Q: [  5.1  51.1   3.8  18.4 -23.1  18.6]
A: 18.6
Q: [-50.7  -2.8 -15.8 -29.5 -16.3]
A: -16.3
Q: [ -5.0  -6.9  54.2 -31.0  17.5 -47.7  -0.8]
A: -0.8
Q: [ 51.2  44.8 -48.6 -12.7]
A: -12.7
Q: [ 21.1  10.9  27.4  -0.7 -28.4  34.8 -57.7]
A: -57.7
Q: [66.8 10.9  2.4 -9.0 11.7]
A: 11.7
Q: [ 41.2 -63.4 -33.7  37.2 -24.2 -56.1 -58.5]
A: -58.5
Q: [ 10.6 -52.8  13.4  36.3 -41.1]
A: -41.1
---
[ 100.4 -168.7 -150.1  175.2  -36.4   -0.6] ==> -0.6, 100.4

[-0.16 -0.13 -0.03 -0.13 -0.12 -0.12  0.16] ==> 0.16, -0.16

[[ 1.763 -0.102  0.472 -0.051 -0.528  0.118]
 [-1.819  1.943 -0.646  1.824 -0.940  0.956]
 [-0.711  1.967  0.682  1.753 -2.081  2.137]] ==> 0.118, -0.711

[  77.519    3.292  -62.385  133.490 -186.542  178.850 -157.530] ==> -157.530, 77.519

[[ 10.373  15.979  21.927  13.643   2.640  17.053]
 [ 10.373  15.929   7.551  13.643   2.662   4.575]
 [ 10.373  15.929   7.551  10.993 -13.129  11.329]] ==> 17.053, 10.373

[[ -8.11  -4.82  -5.10  -8.71   0.24   7.45 -13.40]
 [-19.89  14.60 -22.52 -19.42 -23.92   7.56  -2.46]
 [  0.33   4.88   1.64   0.30  -7.84  -9.85  -3.81]] ==> -13.40, 0.33
---
[[ -5.1   6.4 -64.6   0.5   1.5]
 [ -2.9   2.3 -43.4   6.1  -0.4]
 [ -7.4   4.3 -62.2  -9.3   0.5]] -9.3

[[  1.7   0.7 -14.7  -2.8 -21.8 -15.5   0.3]
 [ 27.7   5.7  -8.4  14.3  -6.7 -10.6 -10.3]
 [-30.2   3.6  -9.5 -21.3  51.4 -38.1 -33.4]] -38.1

[[ -0.1 -40.7 -36.0  32.2 -50.7]
 [-17.2  48.2 -12.2  23.1  51.4]
 [ 43.2  23.8 -34.6 -19.4 -50.4]] -19.4

[[-12.1 -18.7 -16.0 -33.5   7.7]
 [-33.0 -40.9 -26.8 -57.0   9.0]
 [-30.1 -39.3 -26.3 -56.8   8.8]] -56.8

[[-21.7   5.1 -22.9 -21.2 -31.2 -57.0]
 [-26.4  36.4 -17.5  -1.2   3.8 -69.3]
 [ -3.4  41.6 -45.8  -0.5 -37.2 -25.5]] -37.2

[[ -2.7 -60.9  44.2 -61.8  -1.5]
 [-18.4  43.0 -39.0  -3.7  19.3]
 [-21.0  30.9  55.5   3.8 -21.1]] 3.8

[[-48.6 -12.8 -27.3   8.9]
 [ -6.3  -4.8  26.5  25.7]
 [-11.3   4.2  26.3  27.7]] 26.3

[[ 47.6  11.3 -43.4  10.7  43.9  -2.5]
 [ 43.2  40.7 -47.2  33.5  33.2  24.7]
 [  1.5   7.9 -48.7  21.0  -9.9  35.4]] -9.9
---
(-40.4, 56.4, -47.8, 20.9, 22.9, 64.3, -25.7) -> -25.7
(-16.0, 5.2, 1.1, -4.7, -54.0, 2.9) -> 2.9
(61.0, -7.6, -8.9, -63.2, -6.3, -12.2) -> -12.2
(41.8, -43.3, -11.7, -53.0, 11.3, -66.0, 6.8) -> 6.8
(7.0, -3.9, -52.1, 5.2, -6.6, 16.6, -7.0) -> -7.0
(-3.4, -1.1, 1.5, 51.1) -> 51.1
(48.3, 19.4, 53.5, -7.0, -27.6) -> -27.6
